These are the activations of a small neural network, seen along a few directions. Each row is one input.
Each table varies a few parts of the input and shows all the possible inputs, shuffled.
Descriptions start from the smaller parts, as in this example, which fits no table here: one of 5 places around a ring, together with either a single point or one of 11 places around a ring or (one of 3 separate values, together with one of 4 places along a line).
Shared parts are said once, and a part with two or three values counts as separate values.
In the rows, zero is written as 128.

A family of inputs:
R1: [143 158 108 131 176 134 124  68  90 144 107  97 126]
R2: [119 187  67 189  44 124  72 167 124 196 189  64  95]
R3: [116 163 215 126 136 119 124 116 123 148 141  92  77]
R4: [125  83 145 104 105 130 148 138 147  84 123 164 139]
R5: [105 118  58 193  18 142  96 216 146 147 202 153 153]
R6: [131  93  53 120 175 130 177 129 144 106 108 169 180]
R7: [129 151 161  93 136 125 116  93 103 140 126  92  85]
R8: [114 171 188 111 138 119 110 115 110 143 114  98  85]
R9: [114 102 173 119 104 124 145 159 153  96 109 172 142]
R10: [149  93  90 136 145 138 164 123 128  89 106 167 177]
R11: [153 148 140 104 168 120  94  92 105 144 116  97 107]
R12: [116  92 199 138 104 131 156 162 168 101 132 168 129]
R13: [124 150  73 118 206 124 136  74 103 165 105  93 132]
R14: [153  84 124 108 136 131 131 141 149  89 115 165 165]
What is each input in this table made of?
Answer: one of 2 separate values, together with either a single point or one of 6 places along a line
Changing only the choice among 2 separate values turns R10 into R1. The same change can be made to R14. Which row results?
Answer: R11

A family of inputs:
R15: [123 147 187 102 152 125 139  88 107 123 102 111  95]
R16: [119  89 149 131  89 136 157 155 149  88 133 171 146]
R17: [136 143 142  81 167 117 116  94 112 134 109 101 103]
R18: [150 102  69 145 107 139 119 148 128 107 134 159 173]
R19: [127  84 104 112 103 129 130 159 152 104 133 166 153]
R20: [125  88 177 138 103 129 151 173 169  95 135 177 144]
R21: [124 161  81 134 193 127 139  81 102 168 121  88 122]
R22: [162 151 108 117 171 128 104  74  95 141 111  89 121]
R23: [105 183 135 175  33 126  67 175 124 186 194  76  76]
R24: [115 114  40 163 125 133 156 154 143 133 133 153 174]
R25: [122 146 215 108 166 119 131 106 126 129 103 115 100]
What is each input in this table made of?
Answer: either a single point or (one of 2 separate values, together with one of 5 places along a line)
Change only the choice among 2 separate values in R18. List by row number the other rows that result.
Answer: R22
Change only the place on the line of 5 in R21. List by row number the other rows that result.
Answer: R15, R17, R22, R25

A family of inputs:
R26: [104 155 111 127 131 121 124 109 100 144 151 110  89]
R27: [133 120 140  99 151 139 123 125 125 151 144 116 126]
R28: [113  91 137 180   5 130 124 222 167 106 177 186 158]
R29: [123 110 117 134 167 130 200 118 144 103 112 157 148]
R30: [134  69 177  96 127 128 147 112 141  79  88 168 134]
R31: [116  81 106  93 136 126 164 105 143  96  95 160 143]
R32: [120 174 112 124 114 118 129 123 113 166 122  86  84]
R33: [143 167 135 116 132 113 101 133 131 173 128  86  82]
R34: [128 142 110 107 126 122 139 112 118 107 131 100 128]
R35: [108 167 193 151 116 128 103 105 126 157 132  86  93]
R36: [129 124 186 108 121 150 131 119 112 129 132 128 117]
R37: [126 147 134 119 149 115  95 120 118 150 157 110  88]
R38: [139 152  95 144 143 126  96 101  87 147 145 112 109]
R39: [ 97 134 116 107 154 122 152 134 124 115  99 150 149]
R40: [146 136 181 108 114 127 120 117 121  90 126 111 118]
R41: [141  98 187 137 157 131 183 125 142  87 105 164 140]
R42: [119 124 140  99 173 116 124 145 140 121 104 149 148]
R43: [138 173 182 124 102 124 108 126 120 151 118 100  73]
R44: [155 171  96 141 126 123 101 115  99 169 115  87 103]
R45: [125 164 108 170 140 127  96  95 104 175 129  74 123]
R46: [151  82  90 109 147 134 134  94 133  99  90 163 163]
R47: [111 129 116 107 133 144 151 115 108 145 138 116 126]
R48: [138  70 130  85 155 119 136 117 157 102 101 158 143]
R49: [132 135 100 124 165 130 122 124 113 118  93 153 169]
R50: [145  98 141 127 186 123 172 130 157 110 118 155 148]
R51: [129  96  48 195  35 151 110 210 157 120 174 174 175]
R52: [122 152 180 127 120 127 103 112 106 128 147 123  80]
R53: [ 90 167 124 152 128 121 124 103 118 172 136  72 104]
R54: [ 95  98  65 177  22 140 139 217 169 117 181 171 157]
R55: [115 125 186 109 144 125 134 141 125  98  92 160 139]
R56: [158 110 101 150 178 137 170 108 134 106 107 160 168]
R57: [150 132 134  99 144 116 111 124 135 113 137 100 127]
R58: [146 128 100 124 144 151 123 106  96 148 132 118 146]
R59: [163 140  95 124 137 128 111 104 106 110 125 102 148]
R60: [112 159 147 144 146 116  96 113 137 178 142  73 102]
R61: [117  86  89 169  39 130 113 229 182 125 186 170 161]
Changing only one part turns R30 into R48. The same change can be made to R41. Which row results?
Answer: R50
What is each input in this table made of?
Answer: one of 4 places along a line, together with either a single point or one of 8 places along a line
A walk changes only the place on the line of 4. It starts at R52 and steps to R37. List the rest of the walk in order.
Answer: R26, R38
Which other rows agree with R51 in the place on the line of 4? List them by row number.
Answer: R38, R44, R45, R46, R49, R56, R58, R59
